A small network was shown many inputs. Here are its activations along a few directions, one row for each input.
Each table varies a few parts of the input and shows all the possible inputs, shuffled.
A made-up example of a description, with smaller parts first: one of 2 separate values, together with either a single point or one of 9 places around a ring or (one of 4 places along a line, together with one of 8 places around a ring).
Shared parts are said once, and a part with two or three values counts as separate values.
In the rows, zero is written as 128.

Other details of the inputs shift rows strongly along two fixed directions, in all tables alike. That doesn't count.

Table:
row 1: [101 136 123 127 118 145 136 124 136 142 143]
row 2: [174  89 105  45 120 132 124 179 108 146  82]
row 3: [176 173 136 185 145 120 152 108 129  70 123]
row 4: [101 116 131 133 140 146 121 119 126 127 130]
row 5: [105 114 125 133 126 146 133 115 138 133 133]
row 6: [102 114 121 132 130 142 135 114 129 130 130]
row 7: [125 112 132 103 110 133  96 107  96 117 140]
row 8: [185 176 144 182 141 107 141 101 136  85 123]
row 9: [107 118 135 130 140 128 111 111 125 139 127]
row 10: [173 188 140 181 125 100 153 123 138  80 136]
row 11: [105 114 127 136 129 148 123 118 137 130 131]
row 12: [101 133 123 136 118 146 119 129 133 138 135]
row 13: [126 109 125 105 103 130 101 105  98 117 138]
row 14: [107 116 128 131 133 125 115 109 127 139 126]
row 15: [170  82 107  62 150 125 142 222 147 182  68]
row 16: [107 116 126 129 130 124 125 106 128 142 127]
row 17: [203 172 148 155 118 115 122 100 106  62 137]
row 18: [106 110 129 140 133 117 118 124 125 140 138]
row 19: [110 113 133 132 129 120 133 120 136 147 149]
row 20: [171  90 114  53 161 137 126 214 145 179  53]
row 21: [100 135 131 135 125 149 115 131 131 137 137]
row 22: [106 112 136 138 140 120 114 126 123 140 140]
row 23: [130 113 129  97 100 133 116 101 110 124 149]
row 24: [ 98 135 119 126 123 140 138 123 127 139 140]
row 25: [109 112 140 140 135 125 112 127 132 142 143]
row 26: [ 98 129 130 134 116 124 115 135 137 135 139]
row 27: [169 190 145 181 138 100 141 127 127  74 133]
row 28: [172 194 139 183 141 122 144 121 123  77 129]
row 29: [ 98 131 137 132 122 127 111 137 135 134 141]
row 30: [232 164 118  98 152 104 176 220 152 118  67]
row 31: [149  97 105  69 153 145 155 188 140 158  78]
row 32: [221 172 111 124 151 120 172 194 135 107  70]
row 33: [111 120 132 123 129 128 131 105 138 146 136]
row 34: [ 95 129 126 133 120 120 117 134 128 132 137]
row 35: [130 110 127 104  96 133 109 104 108 122 143]
row 36: [ 97 132 119 135 122 142 121 128 125 135 132]
row 37: [129 110 129 106  99 135  99 107 107 120 141]
row 38: [105 117 127 127 129 146 140 113 140 135 139]
row 39: [111 117 130 130 126 128 123 107 136 144 130]
row 40: [107 110 127 137 130 116 128 121 126 143 140]
row 41: [126 112 125  96 104 129 118 100 100 121 146]
row 42: [179 176 147 184 147 128 146 111 136  72 127]
row 43: [ 95 131 126 124 121 118 135 129 131 137 144]
row 44: [107 113 129 131 133 116 135 118 128 145 146]
row 45: [101 133 122 134 115 145 129 126 134 140 137]
row 46: [ 95 128 124 130 117 118 127 131 129 135 139]
row 47: [107 119 128 122 134 124 133 104 129 144 133]
row 48: [110 110 133 141 129 122 116 125 134 143 141]
Description of these inputs: one of 2 separate values, together with one of 4 places along a line, together with either a single point or one of 5 places around a ring.
The inputs of row 18 and row 48 match in every part but the choice among 2 separate values. If row 28 is changed in the same way as row 18 into row 48, which row does it become?
Answer: row 21
The inputs of row 9 and row 20 match in every part but the choice among 2 separate values. If row 4 is changed in the same way as row 9 into row 20, which row does it become?
Answer: row 42
Which other rows does row 19 become when the choice among 2 separate values takes its other values? List them by row number.
Answer: row 44

Table:
row 49: [143 178 132 165 105 117 146 102 115  78 159]
row 50: [ 54  98 120 101 113 165 113 124 142 175 141]
row 51: [ 70  93 117  78  91 168  97 113 120 160 145]
row 52: [ 55  78 128 120 143 129 119  99 137 180 142]
row 53: [ 59  96 119  93 105 166 107 121 135 170 142]
row 54: [157 182 140 168 110 134 138  87 126  79 150]
row 55: [140 186 140 192 129 132 153  98 149  94 144]
row 56: [199 109 126  97 161 110 144 201 149 149  75]
row 57: [182 142 118  98 155 113 140 219 140 139  70]
row 58: [158 156 145 178 140  99 144  70 122  91 144]
row 59: [169 139 103  98 147 125 170 218 151 145  78]
row 60: [193 117 110  88 161 141 148 194 133 132  62]
row 61: [134 176 145 171 104 108 107  87 104  76 164]
row 62: [ 42  74 139 134 127 131  99 103 143 179 164]
row 63: [133 182 132 181 119 115 156 110 130  88 155]
row 64: [147 166 141 191 145 128 144  90 128  81 138]
row 65: [182 120 111 106 173 140 158 202 147 143  58]
row 66: [ 67  66 135 100  99 134  80  92 113 161 166]
row 67: [ 72  73 125  98 120 131 105  88 114 166 145]
row 68: [154 151 155 183 119 102 119  72 121  85 167]
row 69: [ 18  97 128 125 119 137  93 128 133 179 155]
row 70: [205 107 125  90 154 111 139 198 142 145  76]
row 71: [ 65  75 118  94 118 163  99 113 115 156 133]
row 72: [121 178 146 188 116 107 117  94 118  87 161]
row 73: [148 177 132 157  98 118 141  98 108  72 161]
row 74: [ 78  70 124  88 114 132 100  86 107 162 145]
row 75: [206 190 136 157 132  98 137 151 118  75 110]
row 76: [146  72 109  58 163 125 141 188 142 188  68]
row 77: [204 114 110  72 148 143 138 187 117 122  65]
row 78: [138 180 132 173 112 116 151 106 123  83 157]
The inputs of row 60 and row 64 match in every part but one. If row 53 is changed in the same way as row 60 into row 64, which row does it become?
Answer: row 50
What do these inputs look like to the network?
Answer: one of 5 places along a line, together with one of 6 places around a ring
Which other rows does row 75 become when the place on the ring of 6 takes its other values? List them by row number.
Answer: row 49, row 54, row 67, row 68, row 71
Which other rows does row 72 become when the place on the line of 5 takes its other values? List them by row number.
Answer: row 57, row 61, row 69, row 75
